These are the activations of a small neural network, seen along a few directions. Each row is one input.
In each table, some parts of the input vary, and every possible input appears once, in random order.
Descriptions start from the smaller parts, as in this example, which fits no table here: values(3) and (point or line(11) or (ring(5) and line(6))).
Shared parts are said once, and a part with two or three values counts as separate values.

Other details of the inputs vary at random and push rows far along two fixed directions, the same in every table; ignore that.

Table:
R1: [ -4 -10   8 -12  -9   6   7  -2   5   5 -15 -16   6  -5]
R2: [ -3 -10  14 -14  -3   2   6  -5   7   7  -9 -13   8  -1]
R3: [ -3 -10  10 -16  -6  -3   5  -5   8   5  -5 -13   9   1]
R4: [-12  -2  -4 -18  -8   7   8   3   0   6 -11 -16  12   2]
R5: [  1  -9  16 -20  -7   2   2  -2   6   8  -6 -19   5   4]
R6: [ -4   7  -9  23   3   0  -2   4  -6  -4  10  15 -17  -5]
R7: [  7  12   1  17   9   1  -4  -3   2 -12  10  18 -15  -4]
R8: [ 61 -20 -17  24  33 -25 -39  21 -23  26 -38  30  52   2]
R9: [  3  11   0  10   4  -2  -2  -5   5 -14  13  13 -16  -2]
R10: [ 49 -13 -12  15  28 -24 -28   9 -20  14 -23  28  40   9]
R11: [-13 -12   6 -13  -6  -2   9  -6  -2   8   1 -13   9   6]
R12: [-10  -3   0 -18  -6   6   8   0   2   7  -6 -16  13   4]
R13: [-16  -8   4 -13  -6   6   7  -1  -1  12  -6 -17   9   1]
R14: [ -7 -11   5 -16  -7  -5   8  -3   3   6   0 -14   9   5]
R15: [  3   9   2  15   2  -1  -4  -1   8 -10  10  10 -19  -8]
R16: [-11  -2  -6 -16  -9   6   8   3  -1   4 -11 -16  10   0]
R17: [  8   9   4  11  -1  -3  -7   1   6 -10  15   7 -22  -2]
R18: [  6  14  -1  17   8   3  -6  -1   2 -13   8  17 -17  -6]
R19: [ -7   6  -3  19   3   0   1  -1  -3  -5  15  11 -16  -3]
R20: [ -6   8  -4  14   3  -2   2  -5  -6  -9  19  14 -14   2]
R21: [ 76 -16 -27  20  36 -31 -50  27 -29  27 -39  34  62  14]
R22: [  1  11  -2  14   2   6  -1  -1   2 -15   4  12 -18  -7]
R23: [-15 -10  -1 -11 -10   6   9   1  -4  10 -11 -16   8   0]
R24: [  2  -8   7 -10  -2  -2   1  -2   7   6  -8 -10  10   0]
R25: [ -1  -1   2 -14  -2   5   0   0   5   3 -11 -11  11   1]
R26: [ -2   9  -5  15   1  -1  -2   3   2  -7  13   9 -19  -7]
R27: [  2  14  -6   9   0   1  -4   4  -2 -10  18   9 -18   2]
R28: [-15  -6   1 -17  -5   5  10  -4  -3   9  -3 -13  13   7]
R29: [ -8  12  -7  16   4   4   2  -1  -6  -7  15  13 -13  -1]
R30: [ -2 -12  17 -17  -4  -3   8  -9   6   4  -5 -12   8   3]
R31: [ -3 -11  15 -16  -4   0   7  -7   6   6  -7 -13   8   1]
R32: [  7  13   5   8   3   2  -5  -1   2 -12  14  11 -19   1]
R33: [  1  -2   3 -13  -1   2   2  -2   5   3  -9  -9  12   2]
R34: [ -6  -2   0 -16  -8   7   5   0   5   1 -15 -15  10  -2]
R35: [-17  -4  -3 -15  -7  10   9   1  -4   9 -10 -14  13   4]
R36: [ -3  -7  11 -20  -2   4   6  -7   5   4  -8 -12  11   4]
R37: [  1  14  -4  13   2   3  -3   0   5 -15   6  11 -17  -6]
R38: [-10  12 -12  18   0   6   2   2  -7 -10   9  12 -16  -4]
R39: [  3   8  -3  12  -2  -3  -4   5   0  -7  19   7 -21  -1]
R40: [ -5  -8   6 -15  -9   3   5  -1   9   6 -13 -17   8  -2]
R41: [ -2 -10  12 -16  -6  -5   6  -7   8   3  -3 -12   8   4]
R42: [ -1  10  -5  10   2  -4   1  -3  -1 -11  18  13 -15   1]
R43: [  3   7  -4  19   3  -3  -7   4  -7  -4  18  13 -18   1]
R44: [ -4  14  -9  12   3   3  -1   2   0 -10  12  10 -15  -4]
R45: [ -5  -6  -2 -17  -3   1   5   0  -1   7  -5 -11  15   6]
R46: [ -2   7  -3  16   2  -3   0   1   2  -8  16  10 -18  -5]
R47: [-10 -11   3  -9  -3  -1   5  -2  -4  10  -2  -9  10   4]
R48: [  7   8  -5  21   1  -3  -5   2   3 -12   5  14 -18 -10]
R49: [ -5  -5   6 -18  -4   9   6  -2   4   4 -16 -14  11   1]
R50: [  3   7   4  17   1   2  -1  -1   4 -10   6  11 -20  -9]
R51: [ -9  13  -8  16   4   6   0   1  -6  -7  13  12 -14  -2]
R52: [ -6  -9  -2 -12  -7   1   5   4   1  10 -12 -14  10   0]
R53: [  4  10   2   9   4  -5  -1  -7   4 -15  15  13 -16   0]
R54: [-10  -8  -2 -14 -11   3   8   3   1   7 -11 -18   7  -3]
R55: [ -1   5  -3  14   1  -5   1   0   1  -8  17  11 -17  -3]
R56: [-11  -3   2 -19  -8   7   5   1  -5  10  -2 -16  11  10]
Each input here is: values(2) and line(4) and (point or line(6)).
- The inputs of R40 and R37 match in every part but the values(2) part. If R39 is changed in the same way as R40 into R37, which row does it become? => R27
- Which other rows does R28 become when the values(2) part takes its other values? List them by row number. => R47
- Which other rows does R41 become when the line(4) part takes its other values? List them by row number. => R11, R14, R30
- Start at R1 and move only the line(6) part, one step at a time. The first step leads to R50. Which rows follow, in order? => R8, R2, R31, R30

Table:
R57: [ 14  20  19  30  -3   7  -6  -8  27 -31  16  16 -53 -25]
R58: [ 29 -10 -38  32  24 -20 -27  27 -29  27 -20  28  33  -2]
R59: [ 69  -3   1  29  32 -16 -42  13  -2   2 -34  36  28  -4]
R60: [-40  -9  34 -40 -21   9  34 -30  21  -3  16 -37  -9  10]
R61: [ 36 -17 -17  23  31 -18 -27  12 -35  22  -8  28  40  18]
R62: [-43  47 -25  66 -10  20  13   4   0 -50  52  31 -93 -27]
R63: [-78  36  -3 -16 -45  44  40 -11  17 -35  33 -29 -64 -11]
R64: [ -4 -28  27 -52  -6   3  13 -12  16  13 -29 -35  36   5]
R65: [ -6  14  10  33  -3 -15   2 -12   8 -21  44  23 -49  -6]
R66: [-18 -19   9 -51 -17   6  18  -3  -5  27  -7 -42  35  22]
R67: [  5  20 -30  46  24  -2 -13  10 -17  -7  18  40 -14  -5]
R68: [  3 -24  19 -58 -11   1  10 -11  17  11 -25 -38  34   6]
R69: [-27  -4  27 -40 -22   0  21 -20  17  -2  15 -34  -2  11]
R70: [ 10 -15  30 -56 -10   9   2  -5  25  11 -43 -45  29   4]
R71: [ 34   4 -41  27  23 -11 -28  20 -28  15 -11  33  31   5]
R72: [ 60 -18  -6  25  26 -34 -32  18 -10  16 -25  32  35  -4]
R73: [-12  16  -4  39   4  -3   1  -1 -10 -18  49  30 -57  -3]
R74: [-34 -10 -11 -37 -17  21  21   9 -11  23 -41 -38  40   4]
- The inputs of R68 and R64 match in every part but one. If R71 is changed in the same way as R68 into R64, which row does it become? => R67
- What is each input in this table made of? => values(3) and line(6)
- Which other rows does R59 become when the values(3) part takes its other values? List them by row number. => R57, R70
- Which other rows does R57 become when the line(6) part takes its other values? List them by row number. => R58, R62, R65, R72, R73

Table:
R75: [ 13  31 -37  31  13   0 -14  12 -20 -22  18  39 -15   4]
R76: [ -4 -47  33 -70 -27   9  16  -3  29  32 -75 -71  52  -8]
R77: [-13  25  27   3 -12   5  15 -16  33 -37  43   2 -65 -13]
R78: [ 16  37  -9  77  22   9 -15   0   3 -43  14  62 -62 -34]
R79: [-37  26  24  -9 -10  26  26 -22  23 -28  33  -8 -49  -7]
R80: [-64  -7  19 -47 -26  24  46 -26  13   0   8 -45  -1   5]
R81: [ -3  31 -27  67  13   7  -5   2  -4 -34   9  51 -45 -30]
R82: [-44  13   7  20 -18   6  21  -6   6 -17  56   0 -66  -9]
R83: [-21  -4  32 -70 -36  15  21 -10  32  -2  -6 -63   0   9]
R84: [ 12 -27   5 -77  -6  13  -2   8 -10  39 -63 -51  86  26]
R85: [ 71 -33  -1  13  30 -40 -36  11 -13  26 -27  23  53   8]
R86: [ 40  -9 -31  51  40 -33 -28   4 -40  12  -5  58  34  10]
R87: [-20  -2  32 -59 -29  13  17 -13  38  -3  -1 -54  -4   5]
R88: [ 27 -36 -27 -37  -6 -11 -19  35 -30  55 -51 -34  79  24]
R89: [-38  48 -12  24  -7  21  13 -11  10 -43  50  18 -60  -7]
R90: [ 68 -24 -16  25  46 -28 -40  14 -32  27 -35  42  65  12]
R91: [-36  33  19 -15 -14  30  18 -18  25 -32  29 -11 -45  -2]
R92: [-29  -3  46 -18 -22  -2  29 -32  31 -20  37 -18 -43  -2]
R93: [ 40 -19 -33   2  32 -20 -23  20 -32  32 -42  20  73  12]
R94: [-30 -23   1 -20 -29  15  18  11   6  22 -34 -46  10 -17]
R95: [ 19  13 -26  53  15 -16 -19  21 -17  -3  27  38 -28  -7]
R96: [ 19  20 -32  42   8 -12 -26  24 -15  -2  24  30 -18  -1]
R97: [ 59  -6 -12  57  48 -32 -37   2 -31   6  -4  68  27   9]
R98: [-43 -36  18 -43 -25   0  24  -7  -5  35  -3 -49  22  13]
- What is each input in this table made of? => line(4) and (point or line(5))
- The inputs of R96 and R89 match in every part but the line(4) part. If R88 is changed in the same way as R96 into R89, which row does it become? => R75
- Which other rows agree with R84 in the line(4) part? List them by row number. => R78, R79, R90, R91, R97
- Start at R76 and move only the line(4) part, one step at a time. The first step leads to R78. Which rows follow, in order? => R81, R94
- Which other rows does R87 become when the line(5) part takes its other values? List them by row number. => R77, R83, R85, R92
